These are the activations of a small neural network, seen along a few directions. Each row is one input.
In each table, some parts of the input vary, and every possible input appears once, in random order.
A made-up example of a description, with smaller parts first: one of 2 separate values, together with either a single point or one of 9 places along a line or (one of 5 places around a ring, together with one of 6 places along a line).
Shared parts are said once, and a part with two or three values counts as separate values.
In the rows, 128 means zero.

Other details of the inputs shift rows strongly along two fixed directions, in all tables alike. That doesn't count.

A family of inputs:
x1: [ 65 120 150 156 116  98 130 175 129 129  81]
x2: [ 89 117 162 173 104 103  90 158 105 127  78]
x3: [169 126  97 119 112 140 142 135  84 145 121]
x4: [148 108  76 124 119 164 129 136 109 149 135]
x5: [113 162 157 118 182 128 147  51 145 133 194]
x6: [ 87 173 120 112 176 136 116  32 122 145 181]
x7: [167 113 103 109 119 167 121 144 145 129 150]
x8: [140 174 158 130 156 112 118  35 128 120 184]
x9: [195 117 119 118 111 136 141 141 116 128 141]
x10: [ 82 118 175 153 114  98 116 169 104 136  75]
x11: [ 62 102 158 156 132 116 120 177 126 145  90]
x12: [149 107  81 122 129 158 146 145 105 153 137]
x13: [185 124 121  90 105 145 134 143 123 124 135]
x14: [166 124 100  95 106 144 147 147 144 116 140]
x15: [152 128  73 123 114 138 156 141 109 137 128]
x16: [161 131  93 101 101 148 117 131  95 140 116]
x17: [170 120 105 106 111 136 162 147 141 124 142]
x18: [ 98  97 172 173 130 117 112 175 150 120 117]
x19: [ 39 144 210 169 215  82 112  56 168 109 119]
x20: [136 114  85  93 125 165 137 144 112 150 130]
x21: [134 181 159 111 157 114 110  37 134 120 182]
x22: [ 75 121 170 143 108 105  98 169 107 127  73]
x23: [198 110 109 104 135 137 149 126 124 119  95]
x24: [ 96 119 158 154 105 105  99 169 163 104 104]
x25: [116 172 136 120 197  99 154  23 156 107 150]
x26: [147 133  66 103 103 149 132 139 118 133 123]
x27: [174 119  99 123 112 133 154 144 138 120 148]
x28: [132 174 171 113 164 106 142  45 127 128 180]
x29: [ 73 121 136 176 106 104 105 165 130 120  85]
x30: [104 113 155 172 106 103 107 165 157 104 108]
x31: [138 133  76  93 109 145 147 142 116 134 121]
x32: [164 112 109  97 123 167 138 150 141 129 148]
x33: [ 99  99 166 175 121 125  97 168 154 117 115]
Description of these inputs: one of 3 separate values, together with either a single point or (one of 2 separate values, together with one of 5 places around a ring).
Changing only the choice among 3 separate values turns x32 into x13. The same change can be made to x20. Which row results?
> x22
List by row number the other rows that have the choice among 3 separate values in common with x29.
> x1, x14, x15, x17, x24, x25, x26, x27, x30, x31
Which other rows does x21 become when the choice among 2 separate values takes its other values? List them by row number.
> x16

A family of inputs:
x34: [101 185 145 126 143 114 107  46  98 138 168]
x35: [149  79 107 123 105 147 137 206 125 134  77]
x36: [ 69 114 133 156 103 115 101 178 100 142  75]
x37: [ 31 146 155 163 134 104  95 123 104 144 114]
x38: [170 108 120 125 118 146 129 145 133 129 138]
x39: [180  88 121 139  85 127 132 202 134 112  84]
x40: [ 90 153 122 136 166 129 134  71 141 131 172]
x41: [ 81 140 165 139 149  96 129 114 136 119 104]
x42: [136 171  97  96 167 132 156  42 132 130 176]
x43: [216 114  78 101 104 159 150 140 128 124 145]
x44: [140 166 143 104 150 123 133  59 133 121 172]
x45: [131 160 169 121 162 105 132  64 129 119 153]
x46: [126 116 136 126 137 121 141 144 125 129  98]
x47: [145 108 100 110 130 154 141 149 125 140 123]
x48: [ 87 154 169 135 145 117 108  91 144 123 165]
x49: [197 102 107 102 105 155 138 165 123 130 123]
x50: [ 84  90 143 165 125 129 114 185 142 133  97]
x51: [138 128 127 131  90 124 107 153  93 134 100]
x52: [131 185  99  96 158 121 151  30  79 149 156]
x53: [122 183  93  97 158 130 144  30  82 152 167]
x54: [ 76 102 134 156 112 123 112 188 149 125  98]
x55: [135  82 117 141  88 119 134 224 137 117  53]
x56: [147 103  97 123 130 151 142 148 129 138 123]
x57: [123 117 107 117 139 153 136 133 127 142 142]
x58: [ 51 122 211 174 138  99  84 149 150 119 119]
x59: [216 145  89  72 122 151 161  93 117 126 160]
x60: [110 160 136 133 170 105 147  62 135 120 143]
x61: [ 71 136 209 173 129  68 100 138 154  98  93]
x62: [124  77 120 133  91 134 126 227 133 125  60]
x63: [202 106  70  97 124 157 169 140 115 139 119]
x64: [129  83  96 124  92 156 128 214 132 136  95]
x65: [189 155  93  94 107 137 141  94  80 139 136]
x66: [ 69 121 216 184 142  81  93 137 151 108 102]
x67: [151  82  94 137  99 142 138 204 133 124  81]
x68: [114 134 186 156 146  93 119 109 139 113 119]
x69: [196 144  69  83 118 170 149  99 132 134 193]
x70: [182 115  53  90 112 168 157 147 128 137 138]
x71: [111 152 160 125 140 118 115  93 140 120 156]
x72: [147  75 131 157  78 133 110 230 145 113  84]
x73: [169  99  68 115 112 161 149 165 130 133 122]
x74: [ 95 160 167 141 145 102 110  84 152 113 157]
x75: [ 57 125 218 173 141  90  86 143 150 113 109]
x76: [ 86 147 140 125 154 121 128  96 137 129 140]
x77: [110 159 146 139 154 123 119  68 146 122 186]
x78: [169 150  78  96 104 164 127 103  86 153 169]
x79: [ 92 130 174 159 145 117 104 115 146 125 150]
x80: [198 127  61  85 146 167 171  94 116 144 159]
x81: [ 97 145 175 149 134  94 109 111 150 108 130]
Describe the family of inputs behind these rows.
> one of 2 separate values, together with one of 4 places along a line, together with either a single point or one of 5 places around a ring
Changing only the choice among 2 separate values turns x61 into x55. The same change can be made to x48. Which row results?
> x64
Changing only the choice among 2 separate values turns x80 into x66. The same change can be made to x35. Which row results?
> x49
Start at x54 and move only the place on the ring of 5, one step at a time. The first step leads to x64. Which rows follow, in order?
> x57, x50, x40
List by row number the other rows that have the choice among 2 separate values and the place on the line of 4 in common with x75.
> x34, x38, x71, x72, x74
Which other rows does x70 become when the choice among 2 separate values takes its other values? List them by row number.
> x74
Start at x46 and move only the place on the ring of 5, one step at a time. The first step leads to x41. Which rows follow, in order?
> x55, x60, x63
